A small network was trained on invented records. Each row is its activation on one of them, seen along a few directions.
After each row come some of the record's fields: NETEP, KOFU, KUDEK, KEVA, TUTA.
Other fields move the rows too, some of them a lot.
Strong random noise was added to every row along 10 fixed directions; ignore it. To show where, here is one row again and again, with new noise each time:
[ -58  -57  -66 -250  699 -432  -18  -69  -13   68 -271  -67  111  344
 -100 -178 -212  -27  -13 -179 -342   67 -235   41  223]
[  54 -121  -44  179 -165  152 -218 -206 -249 -101   16 -180  -91 -113
  -15  -55  -80  -87 -288  204   63  139  448 -246 -216]
[-107  -51   28 -115 -352   63 -323  195  345  -87  324  151   -4 -277
 -236   77  -17  170  -37   27 -252 -174  -18   -2  181]
[  -8   23 -136 -307  779 -190 -360  -81 -112 -160 -464  -95   40 -173
  106  434  137  -98  329 -107  195    0   90   75 -173]
[ 244   99  185  -62  140 -484  323  261   -6 -247 -249 -167  -32  248
 -119 -212  119  158  321  -71   41   56 -293  135   42]
[ 393 -167  -60    2  237 -149  162  -75   42 -267  -89  -26  -18  -49
  185    6 -159  -64 -108  139  129   14 -254 -147  -27]
[-572  154   -9  -79  356 -669    3  156 -182  233 -293 -151   87  570
 -703 -670 -141 -138 -355   49 -153  334  401  -16 -299]
[ 269 -224  141 -137  371 -216  210 -130  -95 -174  -57 -356   -8  426
  187 -316 -403  198  147 -230 -470  108 -497    7  455]
[  70   47  215    0   63 -283 -300  -99   62   16 -173  238 -177  110
 -150   70   31  -54  377 -402 -286 -136 -177 -116  315]
[-191  215   28 -165  134 -351  194  450  281  132 -188  270   84   69
 -221    6   -8  -13   86   11  350  -70 -213  488 -321]
[ 269  119   12  401 -295  357   87 -407 -198  107  -70   92 -139   36
  411   66  124 -174  -34   -2  223 -175  246  -68  -16]
[ 305  -39 -113  -48  254  -35  -30  -65   53  -98 -157   96   33 -175
  190  266   86  -32   38   36   93 -121 -140   43   46]

[-122  211  173  -20 -204  109  423   73  113 -177  122 -229  -29  288
  248 -264    5  133  251  -28  229 -102 -125  125    8] : {NETEP: vovim, KOFU: pader, KUDEK: kag, KEVA: dugup, TUTA: pivi}
[ 114    0    1  -76   62  215   -7 -232  -28 -212 -215 -213  -68  -66
  462  193   25  -17  303  -93  248 -135  -18  115  -98] : {NETEP: vovim, KOFU: fiba, KUDEK: siler, KEVA: dugup, TUTA: rubas}
[ 430  -40  241  434 -248  -96 -155 -217 -143  -12 -111  462 -366  -40
 -121  228   12 -314   68 -152  104   51  -12 -490   26] : {NETEP: vafir, KOFU: pader, KUDEK: kag, KEVA: dugup, TUTA: bila}
[-282  274  112  -12   11 -437    3   31 -131  275 -338  -38   14  309
 -374 -474  410  -49  177 -194 -151  -25  324   69   19] : {NETEP: vovim, KOFU: fiba, KUDEK: siler, KEVA: dugup, TUTA: pib}
[ 433   -4   72  214  220 -107 -144  -24 -344  -44 -384   40 -175   15
  -10  443   92 -137  197  -32  202  134    2   13 -139] : {NETEP: vafir, KOFU: pader, KUDEK: siler, KEVA: vuf, TUTA: bila}
[-569  211  166  129  336   22 -169 -495 -140  421 -161  214 -192  414
  126 -122 -159 -372  291 -592  -59   -2   98 -239   58] : {NETEP: vafir, KOFU: fiba, KUDEK: tasul, KEVA: vuf, TUTA: lobef}
[ 453 -116   -6    1   44  -14  201  288  -91   10 -192   73   43 -199
   98  481 -122  182    3  129  223  134 -304  512 -224] : {NETEP: vovim, KOFU: pader, KUDEK: kag, KEVA: dugup, TUTA: teg}
[ 536 -183   71  142   71 -100 -261 -123 -193  350 -250  463  -97 -302
  -61  322  191  -86  123 -317 -275    4 -257   12  317] : {NETEP: nuseg, KOFU: fiba, KUDEK: siler, KEVA: dugup, TUTA: pib}
[ -78 -240 -125 -151 -251   82  114  296  321 -248  594  -85  103 -324
 -221 -294 -116  144 -435  418    4  152  -37 -346  -60] : {NETEP: vafir, KOFU: fiba, KUDEK: siler, KEVA: dugup, TUTA: lobef}
[-300   68 -124 -403  409 -114  168  240  417 -411  275 -282  156  182
   10 -153 -183  165   45  170   67  -40 -205  -83   33] : {NETEP: vovim, KOFU: pader, KUDEK: kag, KEVA: dugup, TUTA: lobef}
[-525  155    1 -181 -387  256  -39   45  350  -97  431 -122   52 -159
   21 -438  187   62   85   66   27 -267  308 -155   28] : {NETEP: nuseg, KOFU: fiba, KUDEK: siler, KEVA: dugup, TUTA: pib}
[ 126  -20 -157  224 -457  167  272   72  -63  163  179  -57  122  -65
 -150 -260  133  147 -589  319 -177   95  220   62   12] : {NETEP: vafir, KOFU: fiba, KUDEK: siler, KEVA: dugup, TUTA: rubas}
[  56  102   18  103  114 -164  187 -162 -167  105 -259 -105   26  232
   78 -312  262  -95   98 -174  -78  -49   80  -43  130] : {NETEP: vafir, KOFU: fiba, KUDEK: tasul, KEVA: vuf, TUTA: tud}
[  88  139   30 -242  462   21  -13    6  -38 -524 -103 -425  -10   29
  214  297  260  203  571  -84   60  -33   -8  -92  164] : {NETEP: vafir, KOFU: pader, KUDEK: kag, KEVA: dugup, TUTA: bila}
[-110 -290 -145 -359  552 -205 -351   10 -107 -289  -99 -389   84 -179
 -129  173 -119  186   -5   47 -443  220   39 -219   75] : {NETEP: vafir, KOFU: pader, KUDEK: siler, KEVA: vuf, TUTA: bila}
[-541 -158  110 -448  166  -65 -201   85  313 -361  267 -242  -23  -99
  -62 -184 -271   47  221  -98  -44   43 -152 -257  -98] : {NETEP: vovim, KOFU: fiba, KUDEK: tasul, KEVA: vuf, TUTA: pivi}
[-259 -309  114  101  -60  -94 -219 -135 -157    7  -42 -142 -124   97
 -177  -94 -605  -15 -320   -9 -147  360  114 -122 -293] : {NETEP: vovim, KOFU: pader, KUDEK: siler, KEVA: vuf, TUTA: tud}
[-111 -103 -142 -202   50   20  -90  132  407  208  341  303  157  -19
 -123   33 -219  105 -284   17 -367 -129 -319   74  350] : {NETEP: vovim, KOFU: pader, KUDEK: kag, KEVA: dugup, TUTA: lobef}
[-484   81  357 -112 -155   54  -40   81  139  113   87  120 -228  206
  -35  -69 -414  -10  481 -472   40   -6 -207  176 -110] : {NETEP: vafir, KOFU: fiba, KUDEK: siler, KEVA: dugup, TUTA: bila}
[-302  -12  101   44 -393   38 -160  166  109  -32  420  -15  -84  -86
 -392 -287 -132   25 -140   70  -56  134  181 -244  -66] : {NETEP: vafir, KOFU: fiba, KUDEK: siler, KEVA: dugup, TUTA: lobef}
[  93 -100  -69  -13  358  -74   88 -127  -72 -179  -85 -134  -10 -104
  161  136    0  -17    3    2  105  135 -125 -187  -83] : {NETEP: vovim, KOFU: fiba, KUDEK: tasul, KEVA: vuf, TUTA: lobef}
[ 197  -11  150  -26 -161    5  256  278   98 -348  221 -186  -73  -67
   60  -12   37  299  242   27  -85    3 -336   -8  152] : {NETEP: nuseg, KOFU: pader, KUDEK: siler, KEVA: vuf, TUTA: bila}
[ 563  196  284  218 -300  -44  243  151 -104   52 -186  265 -156  -62
   90  291  558  131  567 -257   74 -130 -265  165  300] : {NETEP: nuseg, KOFU: pader, KUDEK: kag, KEVA: dugup, TUTA: bila}
[-122 -122  184 -204 -196   18  -84  209  119 -537  380 -497  -93   61
  -76 -206 -354  302  200   62  -90  120 -102 -113   57] : {NETEP: vovim, KOFU: pader, KUDEK: kag, KEVA: dugup, TUTA: lobef}
[  60    0  -45   85  110  214  320 -181 -308   30 -243 -283   62  132
  523  -49    9  -58   53   65  373   80  102  263 -266] : {NETEP: nuseg, KOFU: pader, KUDEK: siler, KEVA: vuf, TUTA: kan}
[-226 -131   76 -191   -3  122 -179  102  395  262  288  315   48   50
   -6  146 -657  130  -38 -250 -380  -95 -506  312  267] : {NETEP: vafir, KOFU: pader, KUDEK: kag, KEVA: dugup, TUTA: teg}
[-144  -60 -282 -410  628 -320 -739   61  364  -89 -216  416  104 -428
 -292  486   51 -313    1  -23   72 -215   52 -168  -82] : {NETEP: vafir, KOFU: pader, KUDEK: kag, KEVA: dugup, TUTA: tud}
[ 740  -82  -23  262   44 -118  392   -7 -148 -370  -33 -105  -49  -45
  128   48  241  116  -37  221   -7   41 -269 -277  203] : {NETEP: vafir, KOFU: pader, KUDEK: siler, KEVA: vuf, TUTA: pib}
[ 273 -287  -47  -74  133  -71  109  -94  142 -297   35  -11   -8 -106
  181  -18 -288   16 -122  157   23  -26 -319 -200   30] : {NETEP: vovim, KOFU: pader, KUDEK: kag, KEVA: dugup, TUTA: pib}
[  98  313  176   -9 -264 -313  269  367  332 -318   80   73  -72  114
 -155  -84  264  138  399   -4  221 -204 -269   50   83] : {NETEP: vovim, KOFU: pader, KUDEK: kag, KEVA: dugup, TUTA: lobef}
[ 343   37   22   15  -20 -355 -143  173   50 -497 -166    2 -107 -263
 -287  255  400    1  127  190  202   22   62 -355  -85] : {NETEP: vovim, KOFU: pader, KUDEK: kag, KEVA: dugup, TUTA: pivi}
[ 180 -491  136  181 -279  232 -310 -310 -289  -24   52  -48 -174 -221
  155  103 -364  -26 -146  -83 -228  255   21 -234  -16] : {NETEP: nuseg, KOFU: pader, KUDEK: siler, KEVA: vuf, TUTA: kan}

Here are new rows. What are their fields?
[ 101 -196 -245 -291  552  116  115  -37   29  -40    7 -260  244  102
  275  142 -319  160 -245  122 -178   53 -298  248  200] : {NETEP: vovim, KOFU: pader, KUDEK: kag, KEVA: dugup, TUTA: pivi}
[ 493  -15   63  313 -253 -395   64  -27  -59   -5 -238  261 -110 -142
 -198   50  367  -20  -85   50 -152  -16  -85 -253  113] : {NETEP: vovim, KOFU: pader, KUDEK: siler, KEVA: vuf, TUTA: teg}
[ 145 -100   38 -151  299 -329 -282   75  459 -537   61  388 -216 -304
  -94  389 -165 -235  217   -3  361  -82 -375 -570 -157] : {NETEP: vovim, KOFU: pader, KUDEK: kag, KEVA: dugup, TUTA: lobef}
[ 411 -335 -178    4   53  -25 -162  -87 -232  149  -48  -54  123 -148
 -162  -16   -8   76 -459  122 -513  199  -15  -47  307] : {NETEP: vafir, KOFU: fiba, KUDEK: siler, KEVA: dugup, TUTA: rubas}
[  54   98  366   29  108 -316  -96   59  -26 -284 -291    4 -291   87
   19  290  -14   25  712 -412  200   34 -305   -7  -73] : {NETEP: vovim, KOFU: pader, KUDEK: siler, KEVA: vuf, TUTA: lobef}
[-311  188  138  -65 -266 -161  127  508  190  224   94  172   25  153
 -367 -109  -43  131   25   18  180   67  -59  417 -234] : {NETEP: vovim, KOFU: pader, KUDEK: kag, KEVA: dugup, TUTA: lobef}
[ 100  -59   43  257 -372  322  -95 -153  -52  112  101  214 -138 -129
  135  292 -261  -73 -171   50  123  -12  119   24 -180] : {NETEP: vovim, KOFU: pader, KUDEK: kag, KEVA: dugup, TUTA: teg}
[ 493 -142  -38  278 -315  347 -183 -238 -385  490  -18  214    1 -176
   68  129  200 -132 -183  -16 -195    8  139   97  256] : {NETEP: vafir, KOFU: fiba, KUDEK: siler, KEVA: dugup, TUTA: pivi}
[   4 -127 -125   18  -28  219   15  -93 -124  -91  163 -269   58  -66
  116 -203 -145   14 -326  269   28  110  261 -103 -104] : {NETEP: nuseg, KOFU: pader, KUDEK: kag, KEVA: dugup, TUTA: pib}
[-142  296 -420  -33    0  347 -185 -194  271  225   69  246  273 -253
  182  346  549  -24 -208  147  -49 -519  365  130  295] : {NETEP: vovim, KOFU: pader, KUDEK: kag, KEVA: dugup, TUTA: tud}
[ 312 -100  -59  -27  328  219  416 -157   23   37    6  -22   48  206
  617  101 -340    3   21  -25  205  -34 -489  214   89] : {NETEP: vovim, KOFU: pader, KUDEK: kag, KEVA: dugup, TUTA: lobef}
[-103 -100   80 -112  163  -46   78  -85  -61 -125 -137 -219  -66  150
  139 -146 -310  -33   73  -89  127  134 -106   56 -209] : {NETEP: vovim, KOFU: fiba, KUDEK: siler, KEVA: dugup, TUTA: rubas}
[ 158  127 -171  135  284 -368 -470 -201 -296  356 -308  320   29   14
 -464  103  490 -220 -139 -114 -437   31  352 -309  371] : {NETEP: nuseg, KOFU: pader, KUDEK: kag, KEVA: dugup, TUTA: lobef}
[  49 -116  113  -41 -201    0 -449   -6 -104 -141  -65 -181 -112    1
 -195  115  -99  110  106  -91 -296   63  138   14  135] : {NETEP: vafir, KOFU: pader, KUDEK: kag, KEVA: dugup, TUTA: rubas}
[ 328  -55    3  273  -26 -472  155  122  -26   36 -217  318  -33  -68
 -344  138  173    1 -283   91  -68  193 -153 -161  -73] : {NETEP: vovim, KOFU: pader, KUDEK: siler, KEVA: vuf, TUTA: lobef}
[-359  318  -59   -8  353 -295   77  -64  -69  561 -522  293  108  315
  -67  -11   46 -232  -13 -157  200  -32  155  407 -307] : {NETEP: vovim, KOFU: pader, KUDEK: kag, KEVA: dugup, TUTA: teg}
